Each row below holds a small network's activations on one input, seen along a few directions.
In each table, some parts of the input vary, and every possible input appears once, in random order.
Descriptions start from the smaller parts, as in this example, which fits no table here: one of 8 places around a ring, together with either a single point or (one of 2 separate values, together with one of 4 places along a line) or one of 11 places around a ring.
Shared parts are said once, and a part with two or three values counts as separate values.
In the rows, 128 means zero.

Rows:
row 1: [ 97 103 111 116 129 117 114 150 149 123 114 102 141 168 148 111 133]
row 2: [135 119 108 143 134 113 120  95 112 146 148 140 123 101 133 136 126]
row 3: [153 150 135  86 129 140 128 149 103 103 112 150 126 100 143 105 129]
row 4: [105 120 135 162 121 114 124 123 153 158 122 132 177 167 103 126 141]
row 5: [175 115 178 162 119 118 210 133 104  98 134  81  34 102 117 225  83]
row 6: [151 155 108 108 143 129 128 126 107 104 131 141 110  98 142  98 124]
row 7: [151 148 113 128 150 125 120 103 105 125 146 140 122 106 142 120 129]
row 8: [ 96 107 109 136 127 121 105 136 153 160  99 103 157 175 137 129 135]
row 9: [ 91 126 118 146 127 144 122 128 143  84 135 135 122 157 131 106 127]
row 10: [150 156 150  64 104 137 119 160 118 135 106 133 120 109 135 113 152]
row 11: [113  98 133 135 142 132 124 101 133 180 148 138 129 100 107 157 129]
row 12: [120 139 137 151 110 146 123 131 156 119 140 139 175 154  98 111 128]
What is each input in this table made of? -> either a single point or one of 5 places around a ring or one of 6 places along a line
Start at row 8 and move only the place on the ring of 5, one step at a time. The first step leads to row 1. Which rows follow, in order? -> row 9, row 12, row 4

Rows:
row 13: [ 91 163 138  86 111 152  93 148 130  97 105 185 154 138 136  50 169]
row 14: [ 55 106 143 165  91 135 124 145 168 112 109 145 154 194  99 116 149]
row 15: [122 109  87  88 142 118  80 133 136 188 115 134 206 135 151  95 138]
row 16: [111 166 116 125 106 122  99 139 122 105  96 165 171 167 146  66 159]
row 17: [192 173 124 126 130 141 172 180  98  21 110 105  76 122 158 115  82]
row 18: [192 145 129  74 106  99 143 145  77 148  97  80  29  85 179 175 140]
row 19: [104 104 108  50 147 148  76 140 143 179 123 158 186 111 140  78 152]
row 20: [101 134  88 174 143 120  97  76 164 176 142 125 181 163 112 113 130]
row 21: [ 99 153 107 100 118 155  73 103 155  88 174 168 151 126 135  48 162]
row 22: [ 63  91 109 173 124 150 101  88 187 173 157 137 158 155  89 131 131]
row 23: [119 119 115  84 122 115  98 153 140 143  77 136 197 160 155  84 138]
row 24: [ 99 104 125 128 130  97 119 155 164 153  77 102 200 189 137 112 132]
row 25: [100 143  92 179 119 107 104  94 168 113 170 112 168 196 124  88 136]
row 26: [172 123  90 163 176  96 149  71  54 104 159 157  79  41 155 147  93]
row 27: [215 163 193 173 117 112 188 126 103 166 131 117 119 100  76 212 123]
row 28: [165 147 150  26 108 127 147 150  87 139 115 100  17  57 169 157 146]
row 29: [127 116 164 160 123 170 190 176 127  24 127  78  69 162 121 177  80]
row 30: [ 98 146 100  96 140 168  66  84 144 151 149 181 165  96 125  72 154]
row 31: [168 176 147  79 133 167 172 188 110  16 124 128  62  94 141  99  90]
row 32: [173 128 143 121 129  88 152 148  93 158  93  51  31 130 156 211 138]
row 33: [ 63  52 115 134 130 128 105 145 181 197 126 107 181 157 105 134 135]
row 34: [102  94  99 133 152  99 103 136 162 200 113  98 204 165 132 118 133]
row 35: [101 115 137  43 126 145  94 159 147 135  85 157 178 135 144  67 150]
row 36: [ 59  63 144 129 107 125 119 161 182 148  89 109 179 178 110 131 134]
row 37: [165 127 225 170  99 145 190 131 121 163 149 128 110  93  67 237 111]
row 38: [155 105 108 207 194  93 171  68  78 121 156 128  74  91 138 173  89]
row 39: [209 172 196  81 111 148 170 138  84 146 149 159  98  35  76 151 125]
row 40: [235 174 174 128 104 120 169 128  79 154 132 141 114  59  88 172 121]
row 41: [153 123 107 115 183 125 148  84  67  95 177 180  67  15 140 137 105]
row 42: [117 158  85 140 111 123  78  93 144  99 168 145 169 156 146  62 146]
row 43: [173 154 134 168 144 136 189 175 110  27 110  69  82 168 140 152  86]
row 44: [116  68 131 199 174 131 177  73 102 123 173 143  59  93 122 200  82]
row 45: [ 62  99 113 177  99 140 107 104 191 111 182 125 146 187  99 108 134]
row 46: [122  94 170 116 112 121 149 155 109 156 110  63  17 124 136 235 124]
row 47: [117 151  79 133 133 136  70  74 136 162 142 158 184 124 135  88 138]
row 48: [ 94 149 122 165 113 105 124 139 146 115  97 135 174 204 124  97 152]
Changing only one part turns row 14 into row 16. The same change can be made to row 46. Which row results? -> row 18
What is each input in this table made of? -> one of 4 places along a line, together with either one of 4 separate values or one of 5 places around a ring
Change only the place on the line of 4 in row 34. List by row number the other rows that result. -> row 15, row 19, row 33

Rows:
row 49: [ 95 124 165  90  79 131 122 205 171 134  76  73 152 211 128 126 140]
row 50: [ 71  93 107 188 126 111 113  85 167 132 144 125 164 177 119 120 133]
row 51: [126 113 160 184 122 124 140  99 145 173 129 147 169 141  75 162 126]
row 52: [ 91 108  92 172 136 123  98  81 160 120 171 135 178 151 118  97 123]
row 53: [ 93 138  84 108 158 142  88 114 150 118 128 158 166 138 144  52 132]
row 54: [ 83 103 129 192 128 123 115  87 152 165 148 140 150 163  92 145 146]
row 55: [ 89 124  99 151 153 145 103 118 159 103 142 132 185 171 130  84 123]
row 56: [ 91 125  77 126 141 121  85  80 152 136 160 161 161 117 134  68 132]
row 57: [ 84  70 122 172 131 107 115 112 163 208 136 102 144 164 105 165 146]
row 58: [169 103 170 141 143 125 200 163  92 113 110  57   6  82 126 248  90]
row 59: [205 138 166  73 154 119 174 133  41  97 138 129  21  24 154 180 111]
row 60: [ 77  90 114 126 108 108 118 180 160 136  84  92 164 211 143 122 131]
row 61: [227 177 155 118 145 113 199 133  52  85 142 124  22  49 144 166 104]
row 62: [201 130 169 144 128 149 201 141  71  77 153 115  21  63 125 206  79]
row 63: [104 145  92  92 126 134  95 153 138  91 103 158 164 139 144  38 144]
row 64: [202 162 163 168 120 123 207 133  74  84 122  86  17 101 125 219  89]
row 65: [139 167 129  21  95 155  87 170 131 115  84 140 155 132 152  51 167]
row 66: [112 131  96  98 136 130  69  81 118 193 155 172 152  84 142 105 162]
row 67: [146 129 144 166 127 136 131  98 135 163 160 160 185 113  75 144 119]
row 68: [ 67 110 115 167 143 133 118 120 165 116 117 123 172 198 133 109 129]
row 69: [233 174 153  89 155  98 176 132  39  98 133 121  27  39 159 170 122]
row 70: [123 162 155  95  86 157 117 186 168  78 116 126 171 176 119  82 149]
row 71: [227 168 157 159 124 131 201 135  65  79 149 102  28  78 131 195  86]
row 72: [ 99 134 109 136 118 135 106 159 151  78 119 136 182 172 133  73 134]
row 73: [ 99 135 101 129 140 135  94  83 134 170 169 175 151  99 112  96 146]
row 74: [ 98 152 174 112  77 146 126 187 173  93  89 114 157 203 122 106 149]
row 75: [196 140 159 150 137 109 200 155  82 115 108  44  14  99 129 236  91]
row 76: [139 143 133 120 132 132 124  96 123 177 150 180 173  72  95 116 130]
row 77: [104 119 114 175 136 136 103  84 144 155 178 152 165 138  92 125 137]
row 78: [109 134  77  78 153 139  62 110 134 143 113 157 165 129 174  60 145]
row 79: [177 123 174 156 127 140 207 141  82  82 125 100   9  86 120 230  85]
row 80: [149 139 127  89 131 127 100  93 108 198 137 174 175  56 126 124 148]
row 81: [126  81 154 163 130 109 139 123 157 215 116 106 164 139  90 181 127]
row 82: [ 71  75 103 141 142 117 117 142 170 160 107  89 167 207 142 132 126]
row 83: [105 121  70  95 135 118  59  79 136 161 147 161 160 107 164  78 145]
row 84: [ 75 123 126 151 108 123 119 161 157  92  94 126 169 200 136  98 137]
row 85: [200 141 167 103 146 132 198 136  55  84 147 135  16  35 138 175  93]
row 86: [118 141  85  63 122 133  70 147 118 116  88 154 165 131 172  44 156]
row 87: [126 170 136  51  96 156 111 178 153  91 101 146 154 142 127  47 158]
row 88: [ 74  59  96 165 126  94 113 109 175 176 134  91 159 183 131 142 132]
What is each input in this table made of? -> one of 5 places along a line, together with either one of 2 separate values or one of 6 places along a line
Changing only the place on the line of 5 turns row 54 into row 66. The same change can be made to row 68. Which row results? -> row 78
Changing only the place on the line of 5 turns row 87 into row 49. The same change can be made to row 63. Which row results? -> row 60
Change only the choice among 2 separate values in row 69. List by row number the other rows that result. -> row 59
Change only the place on the line of 6 in row 77. List by row number the other rows that result. -> row 52, row 55, row 67, row 70, row 72

Rows:
row 89: [114 131 117 115 114 112 106 149 141 144  97 124 176 164 137 103 147]
row 90: [139 136 137 171 144 125 167 131 117  89 121 110  90 143 129 158 102]
row 91: [211 204 126  79 135 153 132 124  68  68 150 185 108  44 144  79 118]
row 92: [138 105 111 163 134 109 146 105 121 126 157  95  89 122 137 171 103]
row 93: [ 99 129 111 114 128 145  97 131 165 138 131 122 164 154 123  95 139]
row 94: [141 126 150 155 134 137 175 153 113  83 122 113  92 135 120 158 100]
row 95: [ 77 107 115 139 130 134  99 105 150 135 143 160 163 139 119 102 139]
row 96: [103 138 106 127 123 133  97 118 161 142 138 130 167 156 119  89 142]
row 97: [100 137 109 139 113 124  99 114 157 139 135 146 169 160 121  87 152]
row 98: [150 120 159 138 113 130 173 159 124  92 129  98  82 121 119 168 104]
row 99: [ 88  96 110 129 145 136 104 112 149 150 139 152 170 130 121 107 130]
row 100: [164 130 182 125 111 122 170 145 109 143 135 111  85 102 101 183 128]
row 101: [106  99 111 121 148 122 111 120 146 162 126 141 181 135 127 106 129]
row 102: [ 98 126 120 109 116 149  96 139 159 130 116 127 162 165 135 104 141]
row 103: [157 120 134 153 138 115 145 106 102 166 142 116  89  98 122 186 123]
row 104: [168 127 171 122 116 125 167 138 103 152 120 115  79  90 110 191 116]
row 105: [103 128 123 111 105 133  98 145 149 131 101 127 168 170 140  99 145]
row 106: [ 82 123 117 146 115 127 100 105 152 130 138 159 166 154 120  92 151]
row 107: [168 167 117  26 136 133 118 152  75  86 108 137  59  58 180  85 144]
row 108: [135 122 125 177 142 114 151 111 116 103 144 105  93 141 134 162 109]
row 109: [118 116 115 116 134 108 109 137 143 157 107 128 183 146 134 102 138]
row 110: [160 130 147 137 142 130 155 118  97 152 117 116  82  88 123 189 115]
What is each input in this table made of? -> either one of 2 separate values or one of 9 places around a ring or one of 11 places around a ring
Start at row 105 and move only the place on the ring of 11, one step at a time. The first step leads to row 89. Which rows follow, in order? -> row 109, row 101, row 99, row 95, row 106, row 97, row 96, row 93, row 102
